Each row below holds a small network's activations on one input, seen along a few directions.
In each table, some parts of the input vary, and every possible input appears once, in random order.
Descriptions start from the smaller parts, as in this example, which fits no table here: one of 2 separate values, together with either a single point or one of 9 places along a line or (one of 5 places around a ring, together with one of 6 places along a line).
Shared parts are said once, and a part with two or three values counts as separate values.
In the rows, zero is written as 128.

Other details of the inputs shift rows strongly along two fixed directions, in all tables alike. That doesn't count.

Table:
x1: [187 179 106 125 174 234 157  97  42  69 159 116 191 153]
x2: [115 164 142 131 130 141 138 114  58 125 117 119 109 155]
x3: [127 165 123 131 138 167  98  91 124 104 170 108 166 159]
x4: [108 194  50 168 113 100  70  90 207 176  98 103 124 185]
x5: [ 87 176 108 134 129 139 125 105  80 136 114 106 103 154]
x6: [134 120 156 123 135 105 137 140  85  97 131 141 134 127]
x7: [178  34 148 118 116 122 162 178 204 157 125 162 130  53]
x8: [119 161 151 127 132 139  97  92  94  98 156 110 154 160]
x9: [ 69 155 120 132 109 113  87 109 167 148 142 112 117 156]
x10: [123 122 127 125 132 115 137 148 131 110 132 136 131 118]
x11: [ 82 179  89 133 129 152 126 109 107 145 116 108 102 154]
x12: [109 159 141 127 129 137  92  94 110 107 153 110 148 155]
x13: [140 124 143 122 142 121 138 143 103  97 138 137 138 126]
x14: [145 167 133 126 154 181 101  87  96  80 174 109 180 160]
x15: [ 45 144 140 132  93  75  81 113 163 164 129 111  91 156]
x16: [226  41 186 110 143 141 169 157 121 102 135 162 162  59]
x17: [155  30 181 116 105  76 155 175 176 163 106 163 101  60]
x18: [167  30 138 120 112 117 160 180 215 165 123 160 129  56]
x19: [242 115  78 142 149 157 134 124 148 122 100 139 168 115]
x20: [ 62 107  91 126 101  85  97 131 181 195 109 123  71 107]
x21: [153 127 105 127 148 160 145 143 130  93 157 135 165 126]
x22: [162 102 143 121 141 133 156 162 138  97 137 148 148 106]
x23: [ 60 105 102 125  99  71  94 127 170 192 104 121  68 103]
x24: [ 39 138 153 133  86  60  84 112 145 163 120 114  88 158]
x25: [101 180  88 132 143 176 133 102  94 127 123 104 123 155]
x26: [151  36 184 116 103  75 152 171 167 163 107 165  96  67]
x27: [105 162 139 128 125 135  91  99 125 117 153 112 140 159]
x28: [232 115 151 115 179 197 172 145  77  39 166 149 207 112]
x29: [108 181 108 130 141 163 132 102  65 119 122 106 122 152]
x30: [ 40 167 111 137 101  92 116 121 115 178  95 108  60 155]
x31: [ 85 113 106 134  99 119 158 157 201 184  98 132  86 110]
x32: [ 89 127 113 122 122  99  90 104 106 156 125 115  92 127]
x33: [208 149  59 154 147 135 147 140 175 114  97 135 157 147]
x34: [ 76 122 125 125 111  79  94 102  97 160 116 119  82 129]
x35: [ 71 115  90 136 106  94 128 157 206 162 120 130  95 117]
x36: [ 55 150 129 138 101  91 129 126 106 170  92 116  68 147]
x37: [103 157 168 126 118 116  94  98  91 113 146 117 133 168]
x38: [129  96 160 123 122  88 149 168 139 122 120 150 117 107]
x39: [141 150 128 127 140 168 154 125  93 117 122 124 130 133]
x40: [ 82 158 121 133 120 124 132 121 101 151 108 113  90 146]
x41: [171  32 164 115 114 105 159 177 191 157 113 162 117  54]
x42: [179 198  46 149 146 166 142 107 131 136  78 109 146 171]
x43: [195 135 171 118 166 159 149 128  35  50 156 144 177 136]
x44: [193 106 138 120 161 170 163 152 121  70 154 147 180 107]
x45: [138 162 167 122 141 147 101  90  62  83 161 113 163 166]
x46: [128 164 117 131 139 169  99  93 125 104 173 110 171 161]
x47: [145  90 119 119 134 138 128 134 146 142 130 133 129  94]
x48: [189  39 188 120 124 101 192 204 181 107 122 176 146  63]
Each input here is: one of 4 separate values, together with either a single point or one of 11 places along a line.
Question: The inputs of x24 and x34 match in every part but the choice among 4 separate values. If x37 is changed in the same way as x24 into x34, which row does it become?
Answer: x26
Question: The inputs of x42 and x19 match in every part but the choice among 4 separate values. If x5 is changed in the same way as x42 into x19, which row does it become?
Answer: x16
Question: List by row number the other rows that have the choice among 4 separate values in common with x35.
Answer: x6, x10, x13, x21, x22, x28, x33, x38, x43, x44, x48
Question: Which other rows does x22 become when the choice among 4 separate values takes its other values? List them by row number.
Answer: x27, x39, x41
Question: Which other rows does x10 become when the choice among 4 separate values takes its other values? List them by row number.
Answer: x12, x23, x29

Table:
x49: [188 127 117 129 151 170 160 135 109 102 130 136 161 121]
x50: [ 66 148 125 122 120 114 104 105  90 143 127 111  94 140]
x51: [ 85 118 139 127 110  84 115 138 146 144 125 132 101 128]
x52: [146  49 172 118 113  94 153 173 176 136 129 158 123  73]
x53: [122 171  88 142 137 144 131 115 112 125 117 115 129 155]
x54: [119 163 112 129 140 154  99  91  94 115 152 109 144 154]
x55: [192 144 105 125 164 190 147 116  78  89 142 127 169 132]
x56: [107 143 123 132 118 124 111 118 141 138 132 120 126 145]
x57: [165 183  82 129 169 195 124  89  48  87 147 109 164 159]
x58: [156 141 144 130 136 152 131 117 112 102 144 126 160 146]
x59: [153 109 153 129 124 133 141 138 151 123 135 138 147 121]
x60: [189 121 111 125 154 175 154 132 107 105 135 135 158 116]
x61: [ 74 119 140 131 102  74 116 142 159 152 117 132  92 133]
x62: [ 77 139 126 127 116  94 102 123 125 139 130 122 104 142]
x63: [154  84 194 121 119 116 168 163 131 123 121 153 123  99]
x64: [147 168 115 126 157 181 100  80  63  90 167 107 167 156]
x65: [154 156 142 119 159 161 113  98  43  70 164 120 167 149]
x66: [102 159  98 139 121 117 115 120 157 141 112 115 117 150]
x67: [119 149 141 126 135 126 113 114  87 102 143 122 136 150]
x68: [183  87 135 124 136 143 151 153 172 124 127 147 149  91]
x69: [163 117 178 117 143 150 151 131  73  94 140 137 147 119]
x70: [ 87  95 139 125 106  79 120 148 165 155 124 137  98 108]
x71: [ 69 172  76 138 116 109  92 109 157 159 112 105 100 157]
x72: [ 69 124 120 126 110  86  99 125 140 152 129 122  95 127]
x73: [163  87 161 126 121 130 149 151 164 127 135 147 148 106]
x74: [116  97 159 117 119 117 139 139 119 136 125 135 111 103]
x75: [174 107 128 125 138 147 143 141 155 117 129 139 150 106]
x76: [184  66 154 126 121 122 170 178 205 134 113 159 143  81]
x77: [ 70 160  71 143 112 105 116 125 158 170 101 114  88 149]
x78: [149  61 200 121 108 100 175 181 162 140 111 160 114  83]
x79: [100 158  97 138 120 117 113 120 156 143 113 115 117 148]
x80: [ 92  92 146 125 104  77 124 155 169 154 121 141  98 107]
x81: [ 47 153 120 126 111  99  98 108 105 158 120 109  79 145]
x82: [ 87 158 115 136 113 117 103 110 139 144 129 112 117 159]
x83: [ 55 155 125 125 114 104 102 109  99 152 120 110  85 145]
x84: [121 162 112 129 139 156  98  90  95 115 153 109 145 153]
x85: [152 105 149 127 126 136 137 136 148 124 139 138 146 116]
x86: [ 85 149  92 139 113 102 109 128 179 160 106 117 101 141]
x87: [230 137 119 133 159 154 118  92  63 100 118 128 169 137]
x88: [188  64 141 129 125 130 185 184 188 138 109 162 138  79]
x89: [177 115 125 135 137 148 169 152 140 116 116 143 149 115]
x90: [ 96 139 133 118 132 133 113 104  76 126 136 114 113 130]
x91: [139 134 161 118 140 146 135 119  68 103 139 127 136 131]
x92: [ 93 151  86 133 122 118 102 117 159 153 118 114 108 139]
x93: [121 124 108 132 121 117 124 138 176 147 115 128 119 121]
x94: [162 128 111 133 138 150 154 141 130 121 120 134 143 123]
Question: What do these inputs look like to the network?
Answer: either a single point or (one of 5 places along a line, together with one of 9 places along a line)
Question: Which other rows does x62 become when the place on the line of 5 takes its other values? List them by row number.
Answer: x56, x71, x91, x94

Table:
x95: [108 121 148 126 124 121 115 118 127 136 137 125 121 127]
x96: [122 110 153 124 115 102 120 134 148 140 123 131 107 116]
x97: [113  83 145 136  95  76 150 179 226 173  98 152  99 102]
x98: [155 132 124 125 137 153 127 115 117 113 139 124 153 131]
x99: [158 131 130 126 138 155 133 120 118 112 143 126 157 132]
x100: [145 142 126 128 134 159 130 118 117 111 144 126 152 142]
x101: [ 90 168  85 135 128 124 102  97 101 144 112 106 105 150]
x102: [145 116 171 125 139 146 144 123  96  94 151 132 161 121]
x103: [158 133 130 126 138 156 134 121 118 111 144 127 157 134]
x104: [109  91 129 132 101  97 134 157 203 169 110 138 107 109]
x105: [156 130 124 126 138 152 125 115 116 113 137 124 153 130]
x106: [ 89 169  88 137 129 127 106 102 101 143 117 106 105 153]
x107: [ 81 177  91 141 123 132 111 105 105 140 122 109 103 162]
x108: [149 135 130 128 132 156 134 122 123 115 143 127 152 138]
x109: [155 137 133 130 137 137 134 129 126 113 130 130 147 134]
x110: [ 83 163 113 122 126 123  94  99  83 148 125 111  95 152]
x111: [153 132 122 124 135 149 124 112 118 116 135 123 150 129]
x112: [112  85 145 136  93  78 152 179 227 173  99 153  99 103]
x113: [108  94 132 133  97  98 139 159 205 169 114 140 107 112]
x114: [ 80 163  80 128 128 119  96 102 123 144 122 107 105 145]
x115: [107  94 125 132 101  97 129 152 198 168 110 135 106 110]
x116: [ 82 176  91 141 124 131 111 105 105 142 123 107 103 161]
x117: [172 111 133 122 148 153 146 139 123 102 136 138 154 111]
x118: [165 114 128 121 147 147 141 134 122 107 133 135 150 111]
x119: [ 85 172  87 139 128 127 105 102 102 144 118 105 104 157]
x120: [164 126 128 122 149 156 142 131 113 101 142 132 154 122]
x121: [ 78 162 116 121 125 120  99 105  84 143 125 109  99 155]
x122: [174  99 177 115 145 150 154 147  98  87 149 143 160 100]
x123: [176 108 137 123 149 155 150 143 124 100 138 140 157 111]
x124: [ 81 159  92 131 121 105  96  99  88 146 130 116 103 159]
x125: [114  86 135 133  98  75 139 167 216 173  93 144  98  99]
x126: [159 113 162 122 140 151 127 115 104 110 148 137 148 115]
x127: [166 115 140 131 141 142 122 115  93 104 159 132 163 134]
x128: [ 86 173  92 141 127 130 112 105 104 142 121 108 105 160]
x129: [ 86 166  87 132 123 118 106  99 111 152 112 107  99 147]
x130: [120 109 161 120 122 121 145 146 121 112 139 136 134 106]
x131: [165 107 134 125 142 133 131 132 101 101 154 141 152 119]
x132: [ 84 175  90 139 126 128 109 103 104 144 121 106 104 159]
x133: [111  83 146 136  93  78 153 181 229 172  99 155  99 102]
x134: [116 113 155 124 117 102 123 136 145 133 124 130 110 123]
x135: [165 126 130 124 148 160 146 133 114  98 144 134 155 125]
x136: [162 126 133 124 144 160 148 138 119  98 144 138 153 124]
x137: [ 91 169  87 133 129 125 106  99 101 145 116 105 106 151]
x138: [164 121 140 131 137 136 140 140 135 113 125 137 149 124]
x139: [144 141 122 129 134 130 122 118 124 120 122 124 138 132]
x140: [ 70 160 118 122 123 118 103 109  82 139 123 111 100 158]
x141: [113  87 136 134  97  75 141 169 218 173  95 145  98  99]
x142: [150 132 119 127 136 150 119 112 116 115 133 123 148 130]
x143: [110  92 139 135  97  79 144 171 217 171 100 147 100 106]
x144: [160 103 178 119 133 128 147 140 117  97 136 140 145 116]
x145: [174 112 132 120 148 152 147 136 122 102 137 137 155 110]
x146: [180  97 175 114 145 151 150 144 104  94 149 143 156  96]
x147: [ 63 162 120 122 119 116 109 110  81 134 125 111 103 159]
x148: [147 116 167 123 139 146 136 120  99 102 148 131 153 122]
x149: [110  91 134 136  99  78 137 168 212 170  96 143  98 104]
x150: [154 126 117 123 148 149 129 123 113 107 130 130 146 119]
x151: [ 85 170  90 137 124 111  89 102 125 143 112 107 108 155]
x152: [175 105 151 130 134 124 131 135 111 100 143 143 155 125]
x153: [ 91 170  88 135 128 127 107  99 102 144 117 105 106 153]
x154: [168 117 137 124 143 158 153 142 125 101 142 140 154 118]
x155: [181  98 170 114 144 153 142 140 105  99 148 145 152  94]
x156: [109 111 163 124 114 101 138 141 139 121 125 136 119 122]
x157: [177 113 139 121 148 158 154 142 122  98 143 140 158 113]
x158: [ 87 173  90 137 128 127 109 101 103 145 121 106 105 157]
Question: What do these inputs look like to the network?
Answer: one of 4 separate values, together with either a single point or one of 4 places along a line or one of 11 places along a line
Question: The inputs of x104 and x123 match in every part but the choice among 4 separate values. If x100 is changed in the same way as x104 into x123, which row does it become?
Answer: x136
Question: A walk changes only the place on the line of 4. It starts at x102 and steps to x148. List the rest of the walk in order.
Answer: x95, x126
Question: Which other rows does x97 become when the place on the line of 11 takes its other values? List them by row number.
Answer: x109, x112, x125, x133, x138, x139, x141, x143, x149, x151
Question: Which other rows does x96 become when the place on the line of 4 takes its other values? List them by row number.
Answer: x134, x144, x156
Question: Which other rows does x154 become when the choice among 4 separate values takes its other values? List them by row number.
Answer: x108, x112, x116
